These are the activations of a small network on made-up records, seen along a few directions, one row for each record.
After each row come some of the record's fields: Y, Z, E, J, C.
Not every record has every field; a missing one is left out.
The largest differences between rows may come from other fields.
(in the rows, 128 means zero)
[ 95 100 166 133 109 121 124 133 147 139 157 174 158] : (E e3; J j2; C c1)
[118 163  70 104 125  95  65 118 130  69  87  95  74] : (E e3; J j2; C c2)
[ 92 142 143 115 109 179 133 148 130 140 171 141 155] : (E e1; J j1; C c1)
[141  88 109 147  95  90 174 107 113 152 135 124 133] : (E e1; J j2; C c1)
[146  93 143 129 118  97 117 135 149 105 132 115 130] : (Y y2; Z z1; E e5; J j2; C c1)
[ 87 109 136 139 144 159  94 126 159 166 186 149 159] : (C c2)
[132 106 166  94 142 123 103 136 149 125 154 124 135] : (Y y2; Z z2; E e5; J j3; C c1)
[116 169 122 108 114 149  96 146 150 139 131 150 172] : (E e1; J j1; C c1)
[135 105 124 119 151 142 128 103 101 129 106 153 140] : (E e2; J j3; C c2)
[135 132 101 123 132 133  92 100 127 104 131 133 146] : (E e2; J j3; C c2)
[ 96 136  99 113 182 136 112 118 137 112 103  86 103] : (C c2)
[166  88 107 156 140 131 169 156 100 137  72 155 140] : (Y y2; Z z2; E e2; J j3; C c2)
[113 140 148 134 103 122  76 127 130 144 131 147 144] : (E e1; J j2; C c1)
[119 161  49 105 169 108 109 141 117  87 123  96 103] : (Y y5; Z z1; E e1; J j1; C c2)
[144 104 128 163  87  78 225 138 150 151  60 140  97] : (E e3; J j2; C c1)
[123 132 118 101 146  86 145 126 123  50  81  58  97] : (Y y5; Z z1; E e3; J j2; C c1)
[179 122  93 151 133 101 143 100 160 139 101 111 127] : (E e4; J j1; C c2)
[146 160 137 137 131 162 130 132  87 126 167 138 156] : (Y y3; Z z2; E e2; J j1; C c1)
[128 180 148  97 174 138 127 119 131 115 179 129 140] : (Y y5; Z z1; E e4; J j1; C c1)
[108 135 111 117 123 148  71 109 162 141 162  97 157] : (C c1)
[101 154 112 101 142 146  32 107 129  74 180  72  87] : (E e1; J j3; C c2)
[122 103 108 142 138 141 112 101 131 130 155  92 118] : (C c2)
[ 98 112 171 128 146 174 171 111 127 204 181 164 206] : (E e2; J j1; C c1)
[110 127 119 129 129 115  70  91 102  74 142 105 109] : (E e1; J j2; C c2)
[117 186 137  76 143 125  65 135 143 130 157  80 109] : (E e3; J j1; C c1)
[116 144 137 116 112 155  80 124 154 110 133  94 117] : (E e5; J j3; C c1)
[147  97 105 129 140  83 213 135  89  95  34 106  51] : (Y y2; Z z1; E e3; J j2; C c2)
[143 123 123 107  86 132 128 152 133 127 114 144 133] : (Y y2; Z z2; E e1; J j3; C c1)
[156 106  96 173 105  74 218 147  96 163  42 149  69] : (E e1; J j2; C c2)
[151  97 114 155  83  78 189 120 117 169  95 155  92] : (E e1; J j2; C c2)
[137 157 134  98 141 150  91 121 117 153 126 115 172] : (E e2; J j1; C c1)
[150 129 110 122 135 141 120 109 107 145 188 145 152] : (Y y2; Z z1; E e2; J j1; C c2)
[121 150  87 122 148 129 144 141 106 130 156 156 107] : (Y y5; Z z1; E e1; J j1; C c2)
[133 147 166  99 135  98 132 114 101 164 106 117 105] : (E e1; J j2; C c1)
[126 168  93 112 178 113  98 145 159  67 137 119  87] : (Y y5; Z z1; E e5; J j1; C c2)
[161 119 105 151 124  85 169 126 127  77  55 103  40] : (E e3; J j2; C c2)
[157 105  94 145  89  63 195 111 144 112  56 109  58] : (E e3; J j2; C c2)
[140 133 127 112 127 115 199 103 122  91  78 123 150] : (Y y5; Z z1; E e2; J j2; C c1)
[141 141 169 155 137 145 150 144 148 169 166 157 162] : (E e4; J j1; C c1)
[155 111 114 139  82  94 146 111 111 130 106  98 100] : (E e1; J j2; C c1)
[142 110 190 101 157 152 162 107 131 202 175 181 186] : (Y y2; Z z1; E e4; J j1; C c1)
[ 93 140 145 119 139 162  55 128 134 118 194 121 110] : (E e1; J j3; C c2)
[ 97 145 124 120 122 155 134 112 136 114 174 104 134] : (C c1)
[135 119 155 125 122 151 120 155 125 153 161 163 194] : (Y y2; Z z2; E e2; J j3; C c1)
[114 126 134  88 142 137 117 153 111 173 178 140 180] : (Y y2; Z z2; E e1; J j1; C c1)
[137 146 100 144 152 107 142 102 160 116 135 105 145] : (E e4; J j1; C c1)
[ 87 169 168  84 148 163  66 117 136  84 168  85 104] : (E e5; J j3; C c1)
[105 166  95  63 166 127  76 110 132 104 175 112 124] : (Y y5; Z z1; E e1; J j1; C c2)
[121 164 118 105 134 145  82 137  84 119 196  95 141] : (Y y3; Z z2; E e1; J j1; C c1)
[139 105 116  99 112 148 135 110 150 136  71 111 114] : (C c2)
[ 91 135 155 128 101 131 108 117 134 127 149 169 154] : (E e1; J j2; C c1)
[127 126 130 151 126 132 150  87 147 128 134 180 167] : (E e4; J j2; C c2)
[137 124 106  97  91 128 125 141 127 123 124 118 135] : (Y y2; Z z2; E e1; J j3; C c1)
[ 90 132 161 152 131 121  97 144 116 159 152 155 172] : (E e1; J j2; C c1)

Which values does each new row have?
[113 122 120 158 147 109 111 144  99 130  93 147 111] : (E e1; J j2; C c2)
[153 169  84 106 130 107  59 115 131  84 125  57  55] : (E e3; J j1; C c2)
[ 96 134 149 152 130 123 109 126  99 110 134 127 150] : (E e1; J j2; C c1)
[104  88 139 158 133 153 150 123 147 193 174 165 158] : (C c2)
[107 113 158 110 157 151  73 110 142 127 154 102 110] : (E e5; J j3; C c2)
[145 126 122 160 106  73 160 135 118 151 104 111 103] : (E e1; J j2; C c1)
[ 96 145 126 120 123 153 137 115 139 116 174 109 135] : (C c1)
[127 138 128  86 147 144 101 141  93 141 162  98 157] : (Y y2; Z z2; E e1; J j1; C c1)
[ 73 172 133 117 154 160  63 132 158 110 189 100 143] : (C c1)
[119 149 103 123 131 113  50 124 129  99 108 101 102] : (E e3; J j2; C c2)
[135 123 124 155 121 168 163 117  99 124 108 155 104] : (E e2; J j3; C c2)
[147 136 120 149  98  90 170 137 107 153  99 114 116] : (E e1; J j2; C c1)
[159 129 120 158 147 124 176  97 153 136 147 151 130] : (E e4; J j1; C c2)
[145 109 128 120 122 148 125 135 128 178 185 164 205] : (Y y2; Z z2; E e2; J j1; C c1)
[105 152 143 134 142 158  68 139 110  97 166  78 111] : (E e1; J j3; C c1)
[140 147 117 103 117 142  46 110 132 121 141 135 139] : (E e2; J j3; C c2)
[138 116 141 135 103  80 199 132 106 182  86 127 115] : (E e1; J j2; C c1)
[113 107 159 144 121 157 114 139 138 198 169 202 219] : (E e2; J j3; C c1)
[132 142  85 158 127 106 148 135 101 111  37 131  86] : (E e1; J j2; C c2)
[144 138 152 119 141 130  82 169 134  77 140  96 110] : (Y y2; Z z2; E e5; J j3; C c1)
[162 107 154 172 123 134 180 125 149 179 137 162 165] : (E e4; J j1; C c1)
[ 93 109 148 147 122 126 113 114 121 139 152 180 149] : (E e1; J j2; C c2)
[144 133 134 117 129 136  97 136 106 122 168 125 160] : (Y y2; Z z2; E e2; J j3; C c1)
[142  95 136 147 113  70 204 125 125 204  88 139 124] : (E e1; J j2; C c1)
[ 81 168 133 137 141 121 106 138 120 131 154 140 156] : (E e1; J j2; C c1)
[149 138 158 111 154 137 115 100 146 143 162 138 116] : (E e4; J j1; C c2)
[111 168  79 120 151 103  66 102 103  65 124  97  81] : (E e1; J j2; C c2)
